[ 20 -91  31  27  42   6 -77 -81 -73  24 -67  84  85 -19 -48 -59 -24] -> Q
[-68  49 -32 -81 -44 -54 -25  43  57  88  36  -7 -17 -84 -20 -82  70] -> K
[-68 -89 -32 -81 -44  49 -25  43  57  88  36  -7 -17 -84 -20 -82  70] -> W
[-90 -48 -34  28  85 -45  48 -36  28  42  26   1  15 -35 -80 -20 -61] -> G
common K G:  -> [-20]
where: [-24] -> Q, 17
where: [-73] -> Q, 9
where: [-80] -> G, 15
common K Q:  -> [-81]
common W G:  -> [-20]
where: [-19] -> Q, 14

[  0  -4   1   5  -2  -7   8   2 -17  -4] -> H
[ 24 -21  14  13 -22  -5 -24  -9 -18  27] -> F
[-30  32 -11 -11  16  15  22   7 -17  13] -> N
[ 81 -16   2  12  -4 -15  25   5 -18  -6] -> S
[-16  27  -5  -4   4  22 -13   2  -2  18] -> P
[-16  23  -3 -18   9  22 -12  26 -14  15] -> R
common H N:  -> [-17]
common S F:  -> [-18]
q: [ 24 -21  14  13 -22  -5 -24  -9 -18  27] -> F
common N H:  -> [-17]
q: [-16  27  -5  -4   4  22 -13   2  -2  18] -> P

[ -1  47  33 -97   6  -4 -60 -15 -22  27 -27 -31   8   4 -28  14  32  68
  29 -61 -60 -31 -67  42] : X
[ -1  47  33 -27   6  -4 -60 -15 -22  27 -27 -31 -22 -45  -2  13  23  42
 -46  47  -9 -69  25  15] : B
[ -1  47  33 -97   6  -4 -60 -15 -22  27 -27 -31 -22 -45 -23  13 -67  42
 -13  41  63   5 -55 -66] : T
where: [5] -> T, 22
where: [63] -> T, 21
q: [ -1  47  33 -97   6  -4 -60 -15 -22  27 -27 -31   8   4 -28  14  32  68
  29 -61 -60 -31 -67  42] -> X
where: [-28] -> X, 15
q: [ -1  47  33 -97   6  -4 -60 -15 -22  27 -27 -31 -22 -45 -23  13 -67  42
 -13  41  63   5 -55 -66] -> T
where: [-13] -> T, 19

[ 83 -37 -12  32 -22]  C
[-88  29 -19  24  60]  J
[ 23 -20  31 -22 -30]  Z
[-30 -48   2  -5 -66]  E
[ 82 -83   8  13 -66]  L
[-31  72  61 -30  67]  V
[-29  16 -67 -31  16]  D
[-36 -68 -33  31 -69]  A
where: [-68] -> A, 2
common V E:  -> [-30]
common D V:  -> [-31]
where: [-37] -> C, 2

[-20 -43  11  91  21] = Y
[-20 -43  11  91  81] = U
[-20  12  11  91 -86] = M
where: [21] -> Y, 5
q: [-20 -43  11  91  81] -> U

[ 55   3  54  -8  48 -16  24   4   7  26 -10  -4   1  62 -10  24  31  -9
 -19] -> teg
[ 16  58   7  26  19   4  25  37  -5   5  57   9   4 -72  32  19 -17  -4
  43] -> bar
[ 33  32  28  12  39   5  26  14  25  26  34  13 -30 -19   2  -5  14 -51
  35] -> Gisi
q: [ 16  58   7  26  19   4  25  37  -5   5  57   9   4 -72  32  19 -17  -4
  43] -> bar
where: [-9] -> teg, 18

[-82  -7  30 -62  38  62] -> lek
[  1  56  34 -13  73 -32] -> Keme
[-13 -44 -42 -62  38 -85] -> zov
[-93  19 -61 -85 -82 -60] -> tino
where: [-44] -> zov, 2
common zov tino:  -> [-85]
where: [30] -> lek, 3
common lek tino:  -> [-82]
common Keme zov:  -> [-13]

[10 12  0  7  1 11  4  2 14] = Suve
[16  3  7 19  2 24  7  2  8] = moze
[21  3  2 19  4 24  7  2  8] = gudup
[96  3 45 20 21  2 44 11 35] = Menes
[ 3  1  1  7  3 22  2  1  4] = gafoz
[22 16  5 13  3 11  9  4 22] = pid
[30  7  2 21  3  6 18 11 25] = tago
[20  1  6 51 12  2 11  5 18] = kimup
common gudup kimup:  -> [2]
q: [ 3  1  1  7  3 22  2  1  4] -> gafoz
where: [44] -> Menes, 7
q: [96  3 45 20 21  2 44 11 35] -> Menes

[ 24 -36 -26 -18 -19  27  91  -3 -24 -48   0] -> Rogi
[ 52 -15 -23 -18  54   3  74 -25 -26 -28 -11] -> Zupa
[ -4  14   9 -10 -20  -2  44   7  45  -4 -28] -> tol
[ 50 -18 -32  -6  25 -10  56  -4 -20 -28 -29] -> Kuve
[-48 -35 -25 -87 -49  45 -19 -36 -37 -20  46] -> difa
q: [ 52 -15 -23 -18  54   3  74 -25 -26 -28 -11] -> Zupa
common difa Zupa:  -> [-25]
common Zupa tol:  -> [-28]
where: [54] -> Zupa, 5
where: [44] -> tol, 7

[ 64 -73  64  72 -62 -45  -6  60 -46   9 -16 -61  53  -6 -59 -79 -78  73
 -23 -24  -6  10 -56]  zuze
[ 39 -21 -58  48  47  -3 -82 -61 -15 -79  75 -15   4 -73 -79   4  59  38
 -31 -79  40  72  -3]  nen
[ 44  35 -56 -66 -14 -50  29   7 -14 -13  10  78  52   5  24  41  -6 -38
 -10 -68 -29 -34  52]  big
[ 78 -23  63  12  32  84  77  73 -62  29  50  45   0 -78 -59 -74  61 -26
 -10 -64  33 -64 -62]  pide
[-67 -42  45  26  69  29 -25  21 -52  79  16 -50   0 -50 -14 -77 -24  62
  75 -24  61  72  51]  tepor
where: [-34] -> big, 22
where: [-42] -> tepor, 2
q: [ 39 -21 -58  48  47  -3 -82 -61 -15 -79  75 -15   4 -73 -79   4  59  38
 -31 -79  40  72  -3] -> nen
where: [-46] -> zuze, 9
where: [62] -> tepor, 18
where: [9] -> zuze, 10

[-27  24  18  13 -68 -27 -40 -38  -7]  Kom
[ 22  62  37  15  -3 -21 -39  44  68]  Faso
[-25 -21  -6 -17   2 -11  12   3  -7]  kelil
[ 20 -30 -33 -15  41  11  34  38  -1]  Linuz
[  0 -88 -45 -30 -42 -20  18 -14 -87]  limib
[-33  16  27   8 -19 -16  -7 -28   7]  numed
[ 18  26 -11   4   5  36   0 -13 -52]  duri
where: [-40] -> Kom, 7
where: [27] -> numed, 3

[-26  25  15   2 -14   4] = kab
[-49  41  32 -34  32  35] = Rupe
[ 24 -96 -79   2  20  31] = bip
[40 26 20 22 32 10] = tabit
[-27  52  42 -28   1  26] = morik
[-14  20  16   2 -11 -12] = kaza
common kab bip:  -> [2]
common tabit Rupe:  -> [32]

